A small network was shown many inputs. Here are its activations along a few directions, one row for each input.
Each table varies a few parts of the input and shows all the possible inputs, shuffled.
Descriptions start from the smaller parts, as in this example, which fits no table here: one of 4 places along a line, together with either a single point or one of 9 places along a line or (one of 2 separate values, together with one of 8 places around a ring).
Shared parts are said once, and a part with two or three values counts as separate values.

Other details of the inputs shift rows strongly along three fixed directions, in all tables alike. That doesn't count.

Table:
R1: [-25  -1  12  16 -25  32   8 -38  25  31 -38   3  50  -7]
R2: [-21 -41 -30 -17  16 -29 -32  48 -15  23  41 -16 -22  49]
R3: [ 26  15   4  -8  11  -4  26  -9  -1 -40  11  32 -29 -29]
R4: [ -2  21  21  32 -16  21   1 -38   5  23 -35 -14  60 -10]
R5: [-30   6   6  13 -28  29   8 -42  15  27 -37   6  52  -7]
R6: [  4   7  22 -22  -2 -19  19  -6   2 -37  20  36 -28 -28]
R7: [ -5  21  11  31 -17  25  -5 -42  18  13 -40 -10  55  -4]
R8: [ 18 -19 -38   1  11 -15 -47  47 -27   8  19 -13 -18  56]
R9: [ 34  14  18  -9  13  -3  27   0   1 -36  13  22 -29 -29]
R10: [-42  10 -40  -5   4  30  45  27  -4  12 -31 -69 -19   8]
R11: [ 30 -37  13  28 -11 -19 -75 -19 -10  26  19  60  60  35]
R12: [ 27  21  15  -4   8  -7  23  -9  14 -50  12  30 -21 -19]
R13: [ 33  16  10  -8   8  -2  24  -8  13 -42   8  27 -31 -21]
R14: [ 31  22  12 -11   8 -10  29  -5  -9 -37  15  24 -28 -26]
R15: [ 15 -34 -37   9  21 -19 -35  49 -27  12  23 -15 -15  50]
R16: [  0  14  18  28 -13  34  -6 -37  13  25 -40  -8  51 -18]
R17: [  0 -51  23   8 -17 -28 -71 -16  13  41  32  57  52  32]
R18: [ 19 -23 -40   3  10 -17 -44  40 -28  11  19 -10 -14  55]
R19: [  0  12  12  29 -16  31  -4 -41  17  26 -42  -6  49 -13]
R20: [  9  -1  29 -24   2 -18  24   1  10 -31  16  35 -31 -25]
R21: [ 28  16  15  -6  15  -9  31  -2  -1 -42  15  18 -23 -26]
R22: [  2   4  27 -17   2 -22  26  -3   8 -41  21  30 -25 -27]
R23: [ -6  14  10  33 -15  25  -2 -44  15  19 -40  -6  56 -10]
R24: [-16  25 -41   8  11  27  31  21 -10   6 -37 -78 -18   5]
R25: [ 26 -29 -28   4  16 -18 -35  55 -33  20  24 -21 -20  49]
R26: [  3 -47  31  15 -19 -36 -65 -13   2  29  20  55  60  39]
R27: [-18 -41 -28 -13  12 -30 -34  47 -15  23  37 -15 -16  47]
R28: [-10   5  13 -34   5 -14  25 -12  12 -27  31  35 -33 -28]
R29: [-41  15 -22 -12   2  26  25  30  -5  19 -27 -78 -27  -7]
R30: [ -9 -41 -23 -12   8 -23 -41  49 -16  25  33 -15 -22  42]
R31: [ 31  19  13  -8   8   1  20  -4  15 -44   9  26 -31 -21]
R32: [-26   8  30  16 -26  21  -7 -34  18  29 -36  -9  48 -18]
R33: [ -3  21   4  26 -21  27  -6 -47   9  20 -42  -4  52  -9]
R34: [-41  21 -24 -15   0  20  28  29 -17  17 -35 -72 -22  -3]
R35: [ -1   3  24 -20   3 -21  26  -5  11 -40  26  30 -25 -27]
R36: [ 28  15   3  -8   7  -5  26 -15   1 -39   9  34 -26 -26]
R37: [ -3 -52  25   6 -15 -26 -71 -21  15  43  35  59  51  34]
R38: [ -3   7  16 -26   0 -16  21  -9   7 -33  27  32 -30 -31]
R39: [-13  31 -35   0  11  31  25  27 -26  13 -33 -79 -19  -4]
R40: [-50  17 -27 -10   6  20  29  28  -5  14 -21 -82 -22  -5]
R41: [ 17 -32 -34   8  22 -19 -36  52 -30  12  24 -18 -13  50]
R42: [-14  21 -37   5  16  37  29  29 -11  15 -38 -78 -27  -5]
R43: [  1   7  19 -26  -1 -18  21  -7   4 -37  25  34 -30 -29]
R44: [  1  15  11  28 -18  30  -5 -43  18  23 -43  -6  49 -10]
R45: [ -5   5  14 -32   3 -18  24 -10  10 -29  29  37 -30 -30]
Description of these inputs: one of 3 separate values, together with either a single point or one of 6 places along a line or one of 8 places along a line.
Q: Changing only the choice among 3 separate values turns R33 into R44. The same change can be made to R28. Which row results?
A: R37
Q: Which other rows does R26 become when the place on the line of 6 takes its other values? List them by row number.
A: R2, R22, R27, R35, R40
Q: Which other rows does R27 become when the choice among 3 separate values takes its other values? List them by row number.
A: R17, R45

Table:
R46: [ 32  -5  20  10   4 -35 -54  -1 -13  -9  35  29  16  14]
R47: [-41   0 -18   6 -13  39   4 -17   6  54 -37 -33  31  -3]
R48: [ -5  11   8  38   1  32  -9   0  13  32 -48 -60  36   1]
R49: [ 13  20  11   6  -8  26  45 -49  35 -26 -18  37  12 -33]
R50: [ 26  21   4 -19  22 -22  18  33 -26 -48  25  -7 -58 -24]
R51: [-13 -41  -1  14 -14 -41 -71  20 -25  28  25  12  45  58]
R52: [ -7 -60  25  -6 -16 -47 -64   1  -8  29  44  60  34  33]
R53: [ -6  35 -19  20  -7  34 -25 -18  -7  33 -38 -52  31   0]
R54: [-14   9 -17  36  -7  32  11 -12   4  25 -45 -44  44  18]
R55: [ 70 -32  29  15   9 -22 -40 -16  23 -24  35  87   5   7]
R56: [ 18 -55  10  15  -5 -15 -72  22  -2  52  24  16  30  53]
R57: [  0 -57   5  25  -5 -33 -57  21  -4  34  26  13  47  63]
R58: [-22  27  20 -16 -18  15  26 -52  22 -16  -9  38   3 -53]
R59: [ -1  44  42 -13 -14  10  14 -46  24 -18  -6  18   4 -50]
R60: [  5  17  27  22 -11   8  -8 -20 -11  15 -27 -14  39 -22]
R61: [ -4  25 -59 -27  18   1  25  30 -17 -31  10 -32 -62  13]
R62: [-35  22  43 -20 -19   1  28 -41  21 -18  -3  24   8 -54]
R63: [-19   5 -20 -24  15 -20  40  50 -28 -24  11 -42 -53   1]
R64: [ -5  17 -56 -26  14   4  29  36 -25 -29   4 -27 -62   9]
R65: [-22   9  -1 -46  14 -28  24  23   0 -38  43  -1 -64 -18]
R66: [-24  -7   2  10 -11  29   2 -31  41  25 -25   3  24  -9]
R67: [ 16  26 -26 -18  20 -23  29  16 -16 -61  27   3 -54   1]
R68: [ 35 -22  46 -14 -11 -41 -47 -15   0 -16  49  88   5  -3]
R69: [  3 -11 -14 -23   9 -11  -8  50 -29  12  14 -27 -45  13]
R70: [ -4  12  10  37  -2  31  -4  -2   3  36 -42 -57  41  -3]
R71: [ 39 -43 -11  26   2 -10 -73  15 -25  46  13  22  36  51]
R72: [-10  -5 -61   1  14  -4   5  58 -48   8  -9 -63 -30  45]
R73: [-25  14 -32  15 -20  34   3 -19 -10  35 -49 -33  35  10]
R74: [-22   8   8   9 -13  35  -4  -3  -2  54 -41 -46  31  -3]
R75: [-16 -38 -26  -1 -10 -21 -80   2  -7  45  31  22  25  53]
R76: [ 47   5 -11 -12  30   1  31  29  -3 -38  20   2 -65 -15]
R77: [  9 -19 -13 -12  19   0  -6  53   5   6  11 -33 -49  22]
R78: [ 26 -36  43  -1  -3 -52 -17 -11   2 -23  49  87  23   9]
R79: [-25  10  45 -17 -11   7  43 -38  26  -8  -4  27  11 -52]
R80: [-10 -16   5 -34  22 -17  37  34  23 -35  31   1 -67 -14]
R81: [ 24  -2 -31 -18  23   0  40  23  16 -49  15  14 -65   4]
R82: [ 12  28  21  11  -6  12  49 -44  10 -32 -21  31  20 -33]
R83: [  6  -7 -33   4  27   1  -4  69 -42  21  -4 -74 -31  28]
R84: [ 15  17   8  19 -12  23 -10 -28  -8  20 -32  -3  31 -19]
R85: [-16  19  21 -15 -17  14  35 -51  20 -10 -12  39   3 -54]
R86: [-25  13   1  -2  -7  37  39 -31  33  11 -25  -9   5 -34]
R87: [ 27   1 -19  -6  28 -11  43  28   7 -58  14   5 -58   6]
R88: [ 39 -17  19   7  -7 -46 -31 -24 -10 -41  42  94  20  16]
R89: [-48  25  -4  14 -16   9  -8 -12  -1  24 -29 -57  44   9]
R90: [-25 -21 -38   1  21  -7   5  69  -7  10  -1 -75 -31  46]
R91: [-22   7  47 -10  -9  10  43 -39  42 -12  -2  23  10 -50]
R92: [ -7  27 -17  21 -10  37 -21 -11 -17  36 -45 -50  30  -4]
R93: [  9  24   9  -1 -10  23  45 -49  19 -23 -21  40  13 -35]
Q: Describe the family of inputs behind these rows.
A: one of 6 places along a line, together with either one of 3 separate values or one of 5 places around a ring
Q: Changing only the place on the line of 6 turns R80 into R62. The same change can be made to R77. Which row results?
A: R68
Q: Which other rows does R88 become when the place on the ring of 5 takes its other values? List them by row number.
A: R51, R58, R62, R64
Q: Start at R81 and move only the place on the line of 6, one step at a time. The first step leads to R49. Which rows follow, in order?
A: R93, R73, R64, R61
Q: Which other rows agree with R53 in the place on the line of 6? List them by row number.
A: R46, R59, R61, R65, R67, R75, R89
Q: Which other rows does R56 become when the choice among 3 separate values takes its other values? List them by row number.
A: R70, R76

Table:
R94: [-39  33  13 -18 -10  27  69 -12  23 -15 -34 -30 -19 -43]
R95: [-12  20  -4  17 -20  32  -4 -27  -3  23 -35 -13  39  -4]
R96: [-32  -1  18  -3 -30  14 -16 -28  12  41 -25   6  44   7]
R97: [  7  23  13   3  -7  28  25 -32  16  -7 -16  19   6 -32]
R98: [ -3  36  -7  -3   3  29  52 -31  20  -9 -27 -11  -6 -34]
R99: [ -4  -8 -20   2  15  -1 -19  41 -15  23   6 -52 -18  26]
R100: [-34  18 -41 -35  30   6  49  40 -20 -19   8 -50 -70 -21]
R101: [-10   0  17  28 -19   6 -16 -25  -1  25 -32  -7  51   0]
R102: [ -7  13  15 -34   2 -13  32   4  18 -39  21  17 -47 -26]
R103: [ -1 -14 -21   6   6 -18 -40  35 -27  18   7 -34  -8  35]
R104: [ -7  13   9  23 -21  18 -31 -26   5  20 -31  -4  50   1]
R105: [ 25   3   4  -7   8 -15  30  -4   2 -50  19  39 -26  -8]
R106: [ 33  -5  24 -12   1 -33  -3 -14  -9 -32  34  63 -17 -18]
R107: [ 22 -26  27  13  -4 -31 -33   1  -9   1  28  42  36  25]
R108: [ -4   3  20  15 -11  21 -16 -26   5  39 -17  -7  56  -2]
R109: [-33 -14 -33  -8  10  -5 -18  36 -12  18  12 -45 -18  26]
R110: [ 15 -10 -26  -9  23  -1  24  33  -4 -23  14  -9 -45  14]
R111: [ 29   7   7 -11  14  -6  18  -8  17 -43  24  34 -34 -13]
R112: [  4 -33 -23   7  10  -5 -27  39 -16  24  -3 -25  -8  33]
R113: [  6 -20 -28   5   9   0 -40  39 -11  22   4 -25 -11  36]
R114: [-12  12  15  20 -10  22 -12 -25  13  29 -33 -28  33 -14]
R115: [ -7   7   8  18 -21  15 -23 -31  -6  30 -32   0  48  -5]
R116: [-11 -26 -12 -16  13 -23   6  28  -7 -16  32   8 -31   9]
R117: [  0 -14 -23   2   5 -15 -29  35 -36  27  12 -28  -2  35]
R118: [ -7  47  -3   2  -1  18  44 -31  18 -26 -28 -18  -1 -30]
R119: [-12  39  17   1   5  30  68 -12  16 -14 -34 -39 -15 -51]
R120: [ 19  25   3 -15   7  -3  28   3   2 -53  14  18 -43 -23]
R121: [-11   5  -6  26  -6  25  10 -28  21  24 -38 -18  41   4]
R122: [ 18  14  -6 -11  13 -14  49  -3   6 -53  10  21 -35 -15]
R123: [-35  -4   6  10 -19  14 -17 -35   6  36 -13   2  50  -5]
R124: [ -6 -36   9   0 -11 -21 -17  -3  10   7  26  31  14  11]
R125: [ 24 -30  11  14  -9 -22 -41  -1  -7  -3  14  52  27  23]
R126: [ -3  28 -49 -25  22  13  53  37 -24 -29  -2 -50 -70  -4]
R127: [ 19  25  -1 -15  11  -7  33  -4   5 -55  15  16 -40 -19]
R128: [-37   3   2   4 -24  22   2 -30  12  37 -20 -18  37 -14]
R129: [-30 -12 -20 -22  -1  -5 -18  42  -6  23   0 -42 -23  38]
R130: [-12 -19   8   0   5 -22 -35  -8   4   1  28  31  16   6]
R131: [ 21 -27   8  10   0  -7 -24   3   5   2   7  35  13  12]
R132: [ 42 -31  38   0   5 -37 -12 -12  10 -28  38  77  -6  -9]
R133: [  5  27  35   2   0  13  20 -25  22 -11  -6   0  15 -34]
R134: [ 44 -27  28   2   3 -22  -9 -11  15 -35  37  85  -5   0]
R135: [ -5  -1  15  19 -15  18 -20 -32   4  41 -26  -4  44  -8]
R136: [-43  34   4  -8   8  25  64 -17  14 -20 -29 -30 -12 -53]
R137: [  7 -22 -40   3  11   4 -24  29 -17  28   9 -19  -8  44]
R138: [ 17 -26  31 -16  -7 -39 -17 -19  21 -29  55  75  -7 -12]
R139: [ -9  42   3 -10   2  38  56 -19   9 -10 -40 -31 -23 -57]
R140: [  0  -8 -35   4  12  12 -20  41 -10  17   0 -42 -23  33]
R141: [-11   7  20  21  -7  25   7 -14  11  28 -29 -27  46  -6]
R142: [  1 -22 -32  12   3  -3 -24  39 -24  12   1 -21  -2  46]
R143: [ -1 -11 -29   0  13   3 -24  40 -14  20  -5 -46 -24  24]
R144: [ 17  -8  16   1  -3 -20 -23  -2 -16   4  25  28  22  13]
R145: [ -3  29 -54 -26  24   5  56  35 -20 -28  -3 -51 -68  -3]
R146: [ 33 -12  25  -5   1 -32   1  -8  -1 -42  23  63 -13 -14]
R147: [ -9  15  25  22 -16   8 -24 -25   3  23 -18 -14  59   2]
R148: [  7 -23 -34   0   8   4 -33  37 -20  31   4 -18 -10  33]
R149: [ 21 -27  24  17  -6 -34 -35  -2  -9   3  25  43  30  23]
R150: [ 10  18  18   2 -15  11   4 -35   3 -10 -15  34  22 -28]
R151: [ 15   0  -2  -8  13 -29  -8  31 -18 -19  30  -4 -32  11]
R152: [ 36  -9  31 -12   7 -25   3 -11   3 -24  40  60 -16 -19]
R153: [-25 -33 -15 -13  -4 -13 -20  41  -8  27   3 -20  -9  48]
R154: [  5 -18 -39   7  15  -6 -28  28  -3  20   9 -27  -7  47]
R155: [-14  20   8  18 -17  19 -16 -25   2  18 -40 -25  37 -11]
R156: [-16   8  30 -14 -22   4  13 -37  20   2  -3  34  17 -26]
Q: Describe the family of inputs behind these rows.
A: one of 3 separate values, together with either one of 5 places along a line or (one of 2 separate values, together with one of 8 places along a line)
Q: Changing only the choice among 3 separate values turns R110 into R137. The same change can be made to R134. Which row results?
A: R97
Q: Start at R145 and move only the place on the line of 8, one step at a time. The first step leads to R126. Which rows follow, in order?
A: R95, R150, R115, R106, R117, R144
Q: Which other rows does R106 become when the choice among 2 separate values takes its other values? List them by row number.
A: R135
Q: Which other rows does R121 become when the choice among 3 separate values takes its other values? List them by row number.
A: R98, R154

Table:
R157: [ -6  -5 -19  17 -10  15 -26  -2  -4  33 -20 -23  31  22]
R158: [ 14   6   3  -1   3   5   7  -8   8 -11   2  16  -6  -8]
R159: [ -6   0  13 -13  -3   0   7  -7   9  -5   7  16  -8 -13]
R160: [ 21 -28  -3  12   1 -16 -33   9  -4  10  19  24  13  32]
R161: [ 15   4  15   3   4  -2   5  -6   4 -12   0  13  -4 -12]
R162: [-16  -6  -2  18  -8   8 -23   5  -6  37 -16 -33  33  16]
R163: [  8  12  -2  -3   7  -2  17   9  -5 -22  -1  -8 -20  -9]
R164: [  3   0   3  -5   1   3   9  -8   9  -9   4  18  -6 -11]
R165: [-14 -22 -50 -27  20 -17  -6  68 -31   6  25 -47 -62  37]
R166: [ -4  -5  -7  17  -8  17 -29   1  -9  35 -21 -25  31  17]
R167: [ 17 -24  -7  10   2 -17 -34   8  -5   5  18  21  12  36]
R168: [-20  -3  -5  16  -7   8 -25   3  -8  32 -15 -34  31  20]
R169: [  4  -4   6   0   1   0  14  -8   9 -11   5  16  -2  -9]
R170: [  1  11   3 -13   9   0  15   9  -3 -12   7  -9 -23 -16]
R171: [ 12  11   8   0   0  -5   6  -9  -5 -16   1  16  -1 -10]
R172: [-26  20  -7   7  -7  28  24 -15  11   8 -37 -35  17 -14]
R173: [ -4  -3  17  -9  -1  -6   9  -7  13  -6   6  16  -6 -12]
R174: [ 13   8   0  -2   0   0   9 -14   1 -14   3  18  -1  -5]
R175: [ -5  -3  17  -7  -3  -5  11  -7   9  -7   8  16  -5 -10]
R176: [-22  25   7   7  -4  25  20 -12   8  16 -34 -43  15 -24]
R177: [-11  25   6  15  -7  29  22 -13   4  10 -39 -37  18 -19]
R178: [ -5   2  15  -8  -9 -11   2 -17   8  -8   9  31   7 -10]
R179: [-10  18 -35 -25  23  -1  31  52 -24 -19   9 -56 -72  -4]
R180: [ 14   8   8   0  -2  -2   3  -9  -2 -15   1  15  -4 -13]
R181: [  6 -27 -11   5  -1 -18 -36   7  -6  11  20  26   9  29]
R182: [  2   9  11  -6   0  -8   6  -9  -3 -13   8  13   0 -13]
R183: [ -8   1  13  -8  -4  -7   8  -7  10 -13   8  16  -3  -8]
R184: [  1   3  -1  -5  -1  -3  11 -12   3 -13   3  19   0  -7]
R185: [ 23 -30  -4   9   3 -16 -35   8  -1  12  18  23  11  30]
R186: [  4  -4   6  -2   3   0  10  -9  12  -9   2  16  -5 -10]
Q: Changing only one part turns R180 into R163. The same change can be made to R181. Which row results?
A: R172
Q: Describe the family of inputs behind these rows.
A: one of 5 places around a ring, together with one of 6 places around a ring
Q: Which other rows does R162 become when the place on the ring of 5 takes its other values? List them by row number.
A: R160, R169, R175, R177
